Each row below holds a small network's activations on one input, seen along a few directions.
In each table, some parts of the input vary, and every possible input appears once, in random order.
A made-up example of a description, with smaller parts first: one of 6 places along a line, together with either a single point or one of 9 places along a line or (one of 3 separate values, together with one of 8 places around a ring).
Shared parts are said once, and a part with two or three values counts as separate values.

Other details of the inputs vary at random and push rows far along two fixed directions, the same in every table; ignore that.
To show where, the next rows are all for the same input, with only those details redrawn:
[-8,30,14,29,51,2,54,-33,-23,-22,43,33,16]
[-17,37,22,33,40,-15,43,-44,-10,-14,32,27,4]
[12,-4,-29,-10,11,48,10,22,-18,-22,27,11,15]
[-16,36,19,33,37,-14,39,-43,-9,-13,30,26,2]
[-20,25,-2,7,-39,-16,-33,-19,35,10,-12,-14,-32]
[-12,12,-20,-10,-56,2,-51,3,37,11,-18,-24,-33]
[-11,12,-19,-10,-57,3,-51,4,37,11,-19,-23,-32]
[1,5,-21,-5,-3,28,-2,10,-3,-13,15,3,1]

Table:
r1: [-16,16,41,12,-1,-57,-5,-34,8,24,-20,-1,-16]
r2: [7,-24,9,-32,-54,-30,-27,23,6,22,-41,-22,-29]
r3: [35,-54,-15,-41,8,27,5,60,-36,-3,-10,-2,27]
r4: [13,-20,-37,-9,-6,45,-17,33,9,-6,2,-13,14]
r5: [-9,0,47,11,-4,-65,9,-29,6,25,-29,-1,-19]
r6: [-29,32,23,28,-8,-38,-10,-48,32,15,-6,-3,-27]
r7: [5,1,23,-5,18,-16,35,-6,-34,-5,12,20,3]
r8: [28,-46,-10,-38,-14,14,-1,50,-26,0,-19,-7,5]
r9: [4,-7,-17,-2,14,23,-6,9,-1,-4,8,4,19]
r10: [14,-20,1,-21,13,3,-4,23,-24,2,-4,3,19]
r11: [4,5,33,13,55,-17,55,-19,-41,-9,23,31,21]
r12: [19,-25,-53,-10,4,73,-6,47,2,-20,15,-9,27]
r13: [0,-17,27,-13,-18,-48,-22,2,8,28,-39,-17,-10]
r14: [-1,0,-26,13,9,34,-1,7,10,-13,16,-2,15]
r15: [26,-40,-7,1,33,35,21,21,-8,-18,5,-8,40]
r16: [-7,21,1,15,21,6,24,-18,-8,-15,24,18,4]
r17: [-12,10,-25,0,-52,8,-52,4,45,12,-18,-29,-25]
r18: [15,-16,0,-20,0,7,7,22,-26,-3,-1,6,4]
r19: [-23,30,23,32,0,-40,-13,-46,34,20,-13,-8,-13]
- What do these inputs look like to the network? => either a single point or one of 8 places around a ring or (one of 2 separate values, together with one of 5 places along a line)
- Change only the choice among 2 separate values in r7. List by row number the other rows that result. => r2

Table:
r20: [37,-57,-61,-44,-32,67,-22,90,0,-15,-8,-38,30]
r21: [-13,0,22,36,2,-21,-9,-40,38,16,-16,-7,-13]
r22: [47,-53,-38,-22,14,82,17,60,-24,-37,20,-14,49]
r23: [-29,28,49,71,85,-56,79,-72,-2,8,25,33,14]
r24: [6,-23,-15,14,30,12,22,18,-8,7,-2,8,19]
r25: [-21,5,-13,-14,-65,-18,-45,5,38,29,-27,-15,-56]
r26: [-2,14,39,46,72,-36,89,-27,-25,-7,22,22,34]
r27: [10,-4,-16,-24,-28,9,12,36,-19,-1,-3,-5,-13]
r28: [10,-10,-20,-31,-83,21,-49,25,24,-6,-21,-33,-35]
r29: [-1,-7,-24,-18,-31,19,-15,15,9,-1,-6,8,-23]
r30: [18,-24,6,9,17,26,22,-2,1,-29,8,-15,22]
r31: [-19,11,0,5,-27,-23,-9,-3,9,21,-13,10,-38]
r32: [40,-54,-39,-8,75,74,62,68,-59,-19,32,32,61]
r33: [10,-10,-9,-35,-30,-7,-38,35,-11,9,-21,-20,5]
r34: [-21,23,40,23,49,-48,24,-39,-24,18,5,39,13]
r35: [-11,9,8,7,-28,-4,-16,-25,19,8,-4,6,-39]
r36: [40,-49,-61,-84,-70,61,-81,93,-1,-7,-28,-43,14]
r37: [10,-9,-3,-16,30,10,-2,3,-22,-1,8,20,20]
r38: [-5,1,8,20,-20,-32,-4,2,24,16,-25,-27,-6]
r39: [-37,44,-38,27,-53,-3,-81,-15,84,25,-26,-46,-24]
r40: [34,-32,-49,-45,-3,69,28,74,-46,-39,32,7,25]
r41: [-18,23,9,-2,-68,-44,-26,-2,27,19,-29,-22,-49]
r42: [20,-4,14,-12,37,15,21,-6,-41,-25,24,9,35]
r43: [-26,35,43,8,-15,-74,-17,-44,16,23,-18,-14,-15]
r44: [15,-3,6,-21,20,-8,12,23,-40,0,1,5,23]
r45: [-26,9,14,27,-42,-50,-44,-37,73,42,-46,-31,-42]
r46: [49,-41,-12,-37,60,77,37,40,-74,-59,47,22,67]
r47: [-17,11,21,-7,-11,-47,-35,-11,10,42,-34,1,-22]
r48: [-21,29,50,34,91,-45,61,-56,-40,-2,33,55,29]
r49: [-20,36,72,47,80,-51,50,-88,-24,1,31,48,14]
r50: [44,-61,-32,-7,75,95,51,40,-44,-48,42,24,57]
r51: [-26,37,63,54,63,-36,75,-91,-14,-19,39,52,-16]
r52: [-11,16,25,1,-47,-20,-12,-33,28,-10,-10,-17,-43]
r53: [-12,52,-15,21,79,30,23,-22,-33,-26,59,37,55]
r54: [40,-68,-57,-77,-48,83,-88,76,-1,-7,-23,-27,4]
r55: [-33,25,15,8,-60,-59,-34,-22,40,48,-41,-9,-71]
r56: [-19,17,22,24,-56,-57,-36,-33,69,28,-44,-48,-34]
r57: [-5,28,21,16,6,-20,44,-27,-11,-16,22,15,-9]
r58: [-35,56,-43,8,-67,10,-71,-9,54,13,-3,-24,-42]
- Changing only one part turns r42 into r28. The same change can be made to r33. Which row results? => r41
- What do these inputs look like to the network? => one of 3 separate values, together with either a single point or (one of 2 separate values, together with one of 6 places along a line)
- A walk changes only the place on the line of 6. It starts at r50 and steps to r21. List the rest of the walk in order. => r45, r23, r24, r32

Table:
r59: [-8,2,0,18,-36,4,-17,-17,45,-7,-12,-32,-21]
r60: [20,-16,-8,-48,-14,13,-22,29,-32,-5,-2,4,4]
r61: [12,-31,5,-11,-46,-1,-28,16,28,12,-33,-38,-15]
r62: [-37,49,33,63,39,-51,11,-68,29,17,6,5,4]
r63: [34,-21,5,-31,45,33,50,24,-74,-43,36,32,30]
r64: [-15,32,-12,0,-46,3,-27,-17,28,-5,3,-5,-34]
r65: [28,-40,1,-25,-4,20,-15,25,-7,-15,-12,-21,15]
r66: [-22,15,12,-12,-33,-50,-40,-3,13,36,-33,-4,-28]
r67: [14,-5,-67,-35,15,89,-19,50,-33,-23,40,22,26]
r68: [19,-32,-6,-30,10,16,-30,29,-8,6,-15,-10,32]
r69: [-25,47,36,39,9,-30,47,-60,0,-19,28,19,-26]
r70: [-21,28,-24,-8,-52,-7,-60,8,30,24,-15,-17,-31]
r71: [0,-5,26,28,88,-17,55,-16,-35,-2,19,33,51]
r72: [-1,0,-2,8,24,-4,57,8,-28,-4,20,25,-1]
r73: [4,16,34,-5,73,-17,51,-20,-64,-12,35,50,35]
r74: [38,-70,-64,-31,1,77,10,88,-16,-13,0,-14,34]
r75: [13,-31,0,11,11,9,35,11,-1,-8,-1,-1,12]
r76: [-29,27,-11,23,-16,-4,-60,-30,57,23,-14,-19,-15]
r77: [18,-5,-15,23,71,62,62,-2,-28,-51,59,27,53]
r78: [-7,17,-27,-19,-54,10,-39,12,24,4,-9,-16,-29]
r79: [8,-12,3,-29,-62,-7,-25,21,6,9,-23,-19,-35]
r80: [-25,38,29,49,15,-37,11,-59,40,6,1,-7,-8]
r81: [19,-29,-40,-38,-27,32,-18,66,-20,10,-16,-2,-4]
r82: [4,-16,10,-20,-39,-23,-60,-2,28,23,-42,-35,-10]
r83: [-24,34,55,44,24,-67,72,-61,-11,2,14,33,-26]
r84: [-18,8,27,36,3,-52,-1,-29,29,35,-35,-10,-13]
- What do these inputs look like to the network? => one of 2 separate values, together with either one of 5 places along a line or one of 8 places around a ring
- Changing only the choice among 2 separate values turns r77 into r64. The same change can be made to r68. Which row results? => r73
- Change only the choice among 2 separate values in r63. List by row number the other rows that result. => r65
- A walk changes only the place on the line of 5. It starts at r59 and steps to r77. List the rest of the walk in order. => r80, r62, r76

Table:
r85: [26,-26,-34,-45,-14,51,-18,50,-26,-15,6,1,11]
r86: [-1,-13,21,1,-12,-29,-6,-6,13,14,-23,-13,-12]
r87: [20,-20,-1,-16,16,19,33,23,-38,-16,16,14,16]
r88: [0,-2,15,21,38,-1,32,-15,-9,-8,14,11,15]
r89: [15,-5,-9,-2,30,34,39,15,-34,-24,30,19,22]
r90: [3,-4,9,11,3,-6,14,-9,5,-3,-2,-2,-2]
r91: [27,-35,-30,-30,10,43,-16,48,-19,-5,-2,-6,34]
r92: [4,-3,-8,13,47,23,43,3,-22,-16,29,23,25]
r93: [-44,50,40,49,-11,-78,-8,-67,49,34,-21,-7,-38]
r94: [6,7,-6,8,35,25,46,2,-32,-23,36,27,18]
r95: [5,14,12,-2,35,0,32,-9,-35,-13,25,26,16]
r96: [-2,0,5,14,3,-3,12,-9,6,-3,2,-3,-3]
r97: [-6,13,0,14,39,-2,17,-10,-13,4,15,19,21]
r98: [-7,23,44,29,49,-34,68,-43,-28,-12,26,32,10]
r99: [16,-13,-10,3,36,31,40,16,-28,-21,25,13,28]
r100: [7,-3,3,-2,-1,7,15,-1,-7,-9,6,5,-3]
r101: [5,-10,9,-7,11,-12,-7,4,-5,10,-11,-2,15]
r102: [-4,14,-6,-8,2,7,1,0,-15,-7,14,15,-4]
r103: [0,1,-42,-11,-49,49,-48,17,39,-13,1,-28,-12]
r104: [5,-18,-31,-24,-32,22,-53,33,18,15,-23,-18,-2]
r105: [3,1,-38,-33,-28,30,-32,37,-8,-1,3,-1,-7]
r106: [-4,9,33,27,42,-29,55,-31,-18,-8,15,19,14]
r107: [-11,-1,7,1,-49,-31,-51,-8,47,29,-44,-37,-29]
r108: [2,-11,-39,-20,-46,25,-36,37,21,8,-15,-21,-14]
r109: [-4,3,-6,2,11,0,-12,2,1,9,-2,3,11]
r110: [-11,6,30,17,-7,-41,10,-30,16,8,-14,-5,-16]
r111: [-7,7,45,29,40,-45,41,-35,-11,5,1,14,7]
r112: [-11,18,19,21,8,-18,24,-28,0,-4,9,10,-12]
r113: [-3,7,35,28,50,-29,49,-30,-17,-5,11,18,20]
r114: [23,-33,-35,-27,8,46,-19,49,-17,-5,0,-6,31]
r115: [0,-4,-32,-20,-45,25,-28,28,14,2,-6,-11,-22]
r116: [-12,23,19,36,42,-18,51,-32,-12,-9,24,23,10]
r117: [16,-7,-4,-24,21,17,19,21,-42,-17,19,19,20]
r118: [-12,21,-8,-8,-12,-3,-11,-4,-2,3,8,10,-17]
r119: [17,-12,-13,-15,0,27,14,23,-17,-13,10,4,9]
r120: [-7,16,31,33,33,-30,42,-37,-4,-3,10,13,5]
r121: [-12,9,22,1,-40,-36,-17,-20,24,13,-24,-13,-34]
r122: [-5,-1,-9,4,-19,3,-7,2,16,2,-5,-8,-13]
r123: [5,-22,2,-15,-48,-14,-29,15,22,15,-34,-27,-25]
r124: [10,-15,-10,-41,-39,3,-36,33,-9,7,-18,-11,-14]
r125: [4,15,-29,0,25,53,5,1,-13,-35,42,14,24]
r126: [19,-31,-5,-12,14,22,14,25,-16,-11,1,-1,21]
r127: [4,8,-17,29,43,46,38,-12,-2,-36,44,11,32]
r128: [20,-36,-17,-28,-27,16,-13,43,-5,1,-17,-18,0]
r129: [-34,47,34,18,-31,-66,-31,-52,31,26,-21,-8,-44]
r130: [8,-21,-27,-11,-14,29,-18,29,8,-1,-7,-12,2]
r131: [-5,10,50,28,69,-44,52,-41,-31,3,13,30,27]
r132: [10,-6,-20,3,32,36,42,16,-26,-21,31,21,22]
r133: [32,-43,-27,-43,-21,45,-2,56,-25,-14,0,-4,6]
r134: [-8,6,-12,-5,-46,0,-28,4,25,8,-14,-13,-31]
r135: [-8,20,2,42,52,20,35,-35,8,-26,37,11,29]
r136: [-35,49,28,33,-15,-53,5,-53,27,19,-3,5,-37]
r137: [0,-11,0,-9,-25,-12,-43,4,23,21,-30,-21,-8]
r138: [-15,9,34,12,-8,-53,-19,-34,23,26,-28,-11,-14]
r139: [3,-16,-28,-13,-29,20,-36,30,19,8,-17,-21,-5]
r140: [-9,-4,30,1,-10,-44,-22,-19,16,25,-30,-11,-13]
r141: [-16,19,-8,22,-1,6,-35,-26,41,3,0,-17,5]
r142: [4,1,-29,-28,-22,26,-27,29,-9,-3,3,0,-5]
r143: [-34,43,36,18,-32,-63,-30,-54,32,24,-21,-8,-47]
r144: [-13,9,21,-18,-56,-46,-47,-12,22,26,-35,-18,-44]
r145: [-10,5,-6,3,3,-4,-16,-3,9,13,-4,0,0]
r146: [-13,10,11,-21,-61,-37,-54,-9,27,23,-36,-23,-42]
r147: [5,-11,5,6,7,1,4,-1,5,0,-7,-5,6]
r148: [12,-22,-22,-12,-12,26,-19,31,6,0,-10,-17,7]
r149: [24,-36,-34,-27,7,49,-18,47,-16,-6,1,-5,28]
- Changing only one part turns r107 into r120. The same change can be made to r130. Which row results? => r122
- What do these inputs look like to the network? => one of 5 places along a line, together with either a single point or (one of 2 separate values, together with one of 6 places along a line)
- Change only the choice among 2 separate values in r130. List by row number the other rows that result. => r139
- List by row number the other rows that have the place on the line of 5 in common with r94. => r87, r89, r98, r100, r103, r112, r115, r119, r121, r133, r134, r136
